Each row below holds a small network's activations on one input, seen along a few directions.
In each table, some parts of the input vary, and every possible input appears once, in random order.
Descriptions start from the smaller parts, as in this example, which fits no table here: line(4) and (point or ring(11) or (values(3) and ring(8))).
Shared parts are said once, and a part with two or three values counts as separate values.

Other details of the inputs shift rows strongly along two fixed directions, in all tables alike. That doesn't count.

Table:
x1: [-51  15   7 -80 -10 -13  25  36   5  13 -16  19  -5   0   5]
x2: [-11  27 -21   1 -38   5  14  41  -6  30 -14 -59 -16 -54  -5]
x3: [ 41 -23   9  77  59   3 -25 -77   9 -22   7  12  29  25   6]
x4: [ 23 -21 -12  31   9  -6 -20 -24  -2 -33   2  20   6  24  -8]
x5: [-40  11  15 -75 -13  -6  50  45  -3  18 -18  11  -7  -1   2]
x6: [-28   5  15 -66 -23  -6  52  50 -11   7  -8  22 -20   6  -3]
x7: [  25   21  -25   80  -12   33  -38   23  -22   22  -16 -112   -5  -83
  -46]
x8: [ 11 -21   8 -16   2 -15   5 -34   4 -35  26  68  14  65  25]
x9: [  2 -10  22 -18  11  -7 -13 -46  24 -25  23  65   9  55  36]
x10: [ 16 -21  10  29  35  -7  -2 -38   1 -10  -1   6  19  15   5]
x11: [-25   9  13 -62 -17   8  44  54 -11  20  -9  23 -35   7   0]
x12: [ 17   5   9 -21  13 -15   8 -37  -5 -15  65  50  40  31  43]
x13: [  2 -16  11 -25  13 -21 -13 -39  22 -31  21  69  22  44  24]
x14: [-30   4   9 -41   5   0   5   6  11  18  -5  14  -9  14   8]
x15: [ 25  14 -18  70  -8  20 -29  12 -18  14   0 -86  13 -61 -32]
x16: [ 49 -35 -10  77  29   7 -45 -63   5 -31  15  22   9  41  -2]
x17: [  23   23  -44   85  -14    7  -28   23   -4   16  -31 -103   -6  -86
  -43]
x18: [-31   6   7 -64 -14  -6  49  52 -10   0  -7  24 -24   3  -4]
x19: [-48  10  20 -75 -15 -10  24  36   6  22 -14  13  -7   6  10]
x20: [ 16 -17  20 -11  29  -8  19 -39  -3 -23  29  67   1  56  28]
x21: [ 21  23 -28  69  -1  17 -28  13 -15   2  -1 -83  13 -64 -38]
x22: [ 16 -19   3  25   7 -11 -31 -41  18 -26   1  13  17  21  -3]
x23: [-21   3   0 -10 -34   8 -14  42   9  13 -39 -42 -20 -31 -29]
x24: [ 22  -6 -16  74 -14  24 -38  18  -8  -2 -41 -63 -22 -29 -45]
x25: [ 30 -21   7  74  52  -5 -48 -84  16 -22   8  10  28  28   7]
x26: [-35   8  12 -69  -1   4  41  38  -1  25  -9  14 -22   8   9]
x27: [-25  29  -5 -72 -40 -14  41  42  -8  27  10  10  -8 -19  26]
x28: [-23  10  -3  -4 -34  21 -18  47  10  21 -39 -40 -31 -33 -33]
x29: [ 13 -24  19 -10  26 -15  23 -31   2 -25  30  62   8  53  31]
x30: [-22  26   5 -73 -26  11  27  41 -19  31  32   9  -9 -13  22]
x31: [ -9 -10   2 -31 -21  -2  10  21  -6  -8  -4  20 -14  25   6]
x32: [ 18  13 -20  34  -9   4  -9  -8  -5  17   5 -34  -7 -36   4]
x33: [ 27 -22   4  73  46 -15 -41 -81  18 -28   6  12  42  26   2]
x34: [  8 -18  -1  28  41  -6  -1 -36   4 -21   1  13  21   9   1]
x35: [ -3  23 -23  -3 -31  14   7  37  -6  40  -8 -48 -23 -52 -10]
Each input here is: line(5) and (values(2) or ring(5)).
Changing only the line(5) part turns x18 into x20. The same change can be made to x1. Which row results?
> x25
Change only the values(2) part in x12. List by row number the other rows that result.
> x27
Change only the ring(5) part in x14. List by row number the other rows that result.
> x11, x16, x26, x28
Which other rows agree with x23 in the line(5) part? List them by row number.
> x2, x10, x15, x19, x29, x31

Table:
x36: [-25  31 -17 -29 -39   4  19  57  -8  26  -6 -38 -23 -48 -10]
x37: [ 24  -3   8  11  16 -16  13 -41 -10 -22  46  33  32  24  29]
x38: [-22 -11  12 -55  17  -4  36   8  -5  -9  -5  48  -5  32  11]
x39: [ 32 -30   9  45  31 -14 -19 -61  12 -53  21  44  22  54   5]
x40: [ 32 -24 -13  88   2  10 -49 -11   1 -30 -28 -41   5 -15 -49]
x41: [-42   2  18 -75 -34  -7  48  74 -10   9 -29   3 -27  -3 -12]
x42: [-11  25   1 -11 -10  20  10  43 -15  45  -7 -45 -21 -39  -8]
x43: [ 30   8 -19  69  -2  16 -32 -12   6   6   3 -58   0 -44 -17]
x44: [ -2   8  -4 -61 -20 -17  20   6  -7  -5  37  44  14  18  41]
x45: [ 13  14 -20  41  11  13   2  16 -18  11  -8 -56   3 -49 -21]
x46: [  7 -30  21  10  47   5 -10 -49   8 -14  16  52   4  55  22]
x47: [ -2 -10   0   8   0  -6  -3  -3   4 -22 -17  13  -5   8 -11]
x48: [-22   4  -2   6 -13  22  15  59 -17  11 -49 -55 -25 -34 -58]
x49: [ 25 -12  -8  78   8  15 -43 -15  17 -10 -35 -42 -12 -20 -40]
x50: [-33   6   0 -28 -27   1  28  59 -13  10 -52 -30 -28 -27 -29]
x51: [ 24 -31  19  36  40  -4 -22 -59  16 -24   8  42  12  52  24]
x52: [ 18   2  -1   8   6   3 -17 -29   1   1  33  11   5   6  27]
x53: [ -3   8   1 -59 -22 -11  18  12 -11  -8  44  40  13  19  31]
x54: [ 43 -12   5  46  49  -7  -3 -71  -7 -28  55  35  40  32  24]
x55: [-21  17  16 -86  -4   1  45  21  -5  30  31  44  -6  10  40]
x56: [-17  16  15 -64 -11  -4  30   6  -7  22  32  38  -2  18  43]
x57: [-12   3  -3  14 -17  20 -20  35   6   9 -43 -50 -36 -22 -34]
x58: [-32   0  14 -84 -15 -19  30  26   7  -4  -2  54 -23  35  19]
x59: [ 10  14 -15   7  -2  -6   4  -3  -3 -11  22  -4  10  -8  13]
x60: [ 29 -23  -9  95  20  15 -37 -36  10 -10 -36 -50   1  -8 -34]
x61: [-34  28   5 -78 -40   6  45  57  -6  40   1  -6 -20 -26  16]
x62: [ -5  -1  -4  35 -23  20 -39  23   1   8 -41 -41 -24 -16 -35]
x63: [-37   6  -4 -75 -43  -2  20  59   0  15 -27  12 -28   6 -12]
x64: [  4 -12  -8  55  19  13 -13   8   0   4 -40 -44 -13 -21 -44]
x65: [-14   5  -8   9 -37  22 -18  47   7  16 -49 -50 -29 -31 -44]
x66: [  5  -8 -14  41 -15   5 -28  24  -2 -13 -41 -42 -10 -22 -40]
x67: [  1   7   3 -41 -12  -1  -5 -15  -2   6  44  39   7  29  44]
x68: [-18  16   5 -76 -17 -18  46  12 -10  19  27  44   2  12  38]
x69: [-21  19   8 -81 -17 -21  55  27 -11  10  26  41   3   8  39]
x70: [ 24  -6  -2  13  35 -11   9 -47  -3  -2  43  39  25  22  32]
x71: [ 18   3  -8  10  -7   5 -17 -31   4  -2  35  14  15   6  23]
x72: [-12 -18  24  19  61 -32 -38 -85  42 -20  -7  28  56  34   9]
x73: [-31  26  -8  12  15  -9 -29  -6  19  27 -27 -78  31 -65 -22]
x74: [ 27 -36   5  46  39 -19 -13 -70  14 -32  11  43  22  53  13]
x75: [ 18   8 -19  33 -10  -4 -20 -12  -4   1  18  -8  12 -13   6]
x76: [ -1  -6   2  39   9  26  -9  17   3  16 -44 -40 -20 -27 -40]
x77: [ 33  -4  -5  30  11  -8 -11 -37  -5 -25  39  15  23   2  10]
Describe the family of inputs behind these rows.
> values(2) and (point or (line(4) and line(5)))
Changing only the values(2) part turns x54 into x48. The same change can be made to x68. Which row results?
> x74
Changing only the values(2) part turns x58 into x36. The same change can be made to x76. Which row results?
> x55
Start at x67 and move only the line(4) part, one step at a time. The first step leads to x52. Which rows follow, in order?
> x56, x42
Change only the values(2) part in x67. List by row number the other rows that result.
> x62
Change only the line(5) part in x75. List by row number the other rows that result.
> x44, x53, x67, x71
